A small network was shown many inputs. Here are its activations along a few directions, one row for each input.
Each table varies a few parts of the input and shows all the possible inputs, shuffled.
A made-up example of a description, with smaller parts first: one of 6 places along a line, together with either a single point or one of 9 places along a line or (one of 3 separate values, together with one of 5 places around a ring).
Shared parts are said once, and a part with two or three values counts as separate values.
In the rows, zero is written as 128.

Other details of the inputs vary at random and push rows far along three fixed directions, the same in every table; ignore that.

A family of inputs:
r1: [115  76  92  89 171 153  64 122  97 104 167]
r2: [111  70 122 104 130 121 124 113 151 122 132]
r3: [108 131 124 121 134 182 141  98 186 168  77]
r4: [152 154 170 140 151 114 108 104 115 109 107]
r5: [159 131 173 127 107 106 137 155 103 104 142]
r6: [ 93  98 113 116 122 161 156 108 203 165 101]
r7: [120 123 104  91 137 129 109 111 103 131 132]
r8: [119 138 145 123 139 123 135  91 178 143  97]
r9: [148 149 139 131  87  79 165 172  89 118 151]
r10: [137 119 130 143 159 173  89 138 139 113 124]
r11: [160 153 176 144 105  61 162 177 120 101 158]
r12: [141 195 150 190 124 180 140  94 134 164  71]
r13: [106  63  85  95 153 143  82 126 109 103 160]
r14: [120 134 140 145 132 105 140  87 145 139 103]
r15: [112 108  91 101  98 104 163 220 179 123 187]
r16: [131 136 120 135  94 112 156 162 109 128 140]
r17: [157 157 155 126 108 127 157 210 134 112 139]
r18: [182 176 179 124 104  98 156 205  97  98 141]
r19: [ 96 122  94  96 142 112 134  98 170 147 113]
r20: [132  88 138 162 153 154  81 113 104 100 147]
r21: [124 128 122 113 113  70 151 158 141 118 150]
r22: [150 185 142 120 126  80 140 152  92 123 152]
r23: [132 100 113  90 166 135  68 103  61 104 155]
r24: [180 187 190 155 108 117 142 142  69 114 112]
r25: [113 122 100 149 123 143 128 122 137 140 125]
r26: [ 98 108 108 147 121 151 151 116 192 158 113]
r27: [ 92  88  74  74 132 147 124 144 167 142 147]
r28: [112  98 116  96 116  72 155 168 180 119 160]
r29: [141  83 146 163 164 163  55 114  86  83 154]
r30: [138  75 135 154 149 143  73  96  59  90 145]
r31: [163 182 170 152 158 125 104  94  96 113  84]
r32: [122 185 104 155 116 159 143 111 125 171 104]
r33: [ 87 133  86  75 133 114 153 121 206 166 118]
r34: [131  59 140 125 165 159  60 108  94  83 151]
r35: [130 193 121 145 105 136 159  71  99 174  71]
r36: [121 132 142 130 115 141 152  86 154 159  87]
r37: [117 112 115 141 118 138 130 114 119 138 119]
r38: [103 129 103 152 114 148 150 115 169 165 109]
r39: [125 131 105 107 116 112 150 220 150 121 195]
r40: [146 169 150 175 114 129 130  59  60 145  79]
Each input here is: one of 4 places along a line, together with one of 10 places along a line.
Q: Changing only the place on the line of 10 turns r22 into r31. The same change can be made to r1. Which row results?
A: r17
Q: Change only the place on the line of 10 in r40. List by row number the other rows that result.
A: r2, r5, r7, r9, r18, r23, r24, r35, r36
Q: A walk changes only the place on the line of 4. It starts at r33 and steps to r7. List the rest of the walk in order.
A: r27, r32

A family of inputs:
r41: [102 121 104 102 127 109 132 113 157 133 135]
r42: [122 100 136 139 139 149 110 116 140 129 127]
r43: [145 147 140 171 165 149  76  90  73 111 114]
r44: [101 119 105  94 123 116 135 108 167 143 129]
r45: [118 127 111 133 142 132 109  84 109 136 110]
r46: [156 139 142 108  94  68 160 215  84 107 186]
r47: [120 141 119 141 103 163 166 122 169 157  90]
r48: [115 133 129 155 111 139 168 118 184 155 102]
r49: [116 134 121 141 101 154 166 130 176 156  94]
r50: [129 153 159 118 129 118 152 100 165 148  63]
r51: [100 154 104 111 118 124 170 106 151 170 104]
r52: [108  44 111  85 169 148  71 143 158  97 165]
r53: [102 147 100 113 120 120 150  98 174 162  99]
r54: [109 101 117 136 125 154 135 122 173 141 103]
r55: [130 142 129 144 136 131 107  76  76 132 115]
r56: [127 113 120 107 117  84 137 175 117 100 184]
r57: [154 148 150 156 146 172  84  90  61 114 111]
r58: [130 129 124 135 138 135 102  79  88 136 111]
r59: [151 140 144 144 131 100 129 182 118  97 171]
r60: [155 164 140 138 111 112 145 196 113 110 154]
r61: [104 119  95  98 133 120 143 121 147 149 122]
r62: [128 129 117 138 141 132 102  84  92 133 108]
r63: [120 154 137 141 125 144 155 112 177 165 105]
r64: [116 114 111 116 148 143 113 143 162 128 130]
r65: [152 138 159 177 167 163  58  63  48 111 109]
r66: [109  44 107  78 165 154  73 145 157  97 165]
r67: [ 88  59  86  60 148 123 117 135 161 123 163]
r68: [101  67  88  72 150 117 112 143 147 120 155]
r69: [169 141 168 146  92 103 147 214  87  92 178]
r70: [157  87 155  80 142  72 121 179 111  60 191]
r71: [158 132 153 173 153 180  65  63  34 104 107]
r72: [121 165 111 126 123 159 154 129 169 159  98]
r73: [159 123 167 161 122 110 123 163  91  93 170]
r74: [149 198 140 146  87  88 170 141 111 147 113]
r75: [116  88 123 144 134 142 119 124 153 123 124]
r76: [148 195 145 139  81  89 175 143 115 151 117]
r77: [154 189 168 170  81 121 183 169 123 148 115]
Q: What is each input in this table made of?
A: either one of 2 separate values or (one of 3 separate values, together with one of 5 places around a ring) or (one of 4 places along a line, together with one of 5 places along a line)
Q: Change only the place on the ring of 5 in r67. List by row number the other rows that result.
A: r46, r51, r61, r68
Q: A walk changes only the place on the line of 5. It starts at r72 and steps to r60. List the rest of the walk in order.
A: r64, r43, r59
Q: Which other rows belong to the same alternative as r50? List them by row number.
A: r70
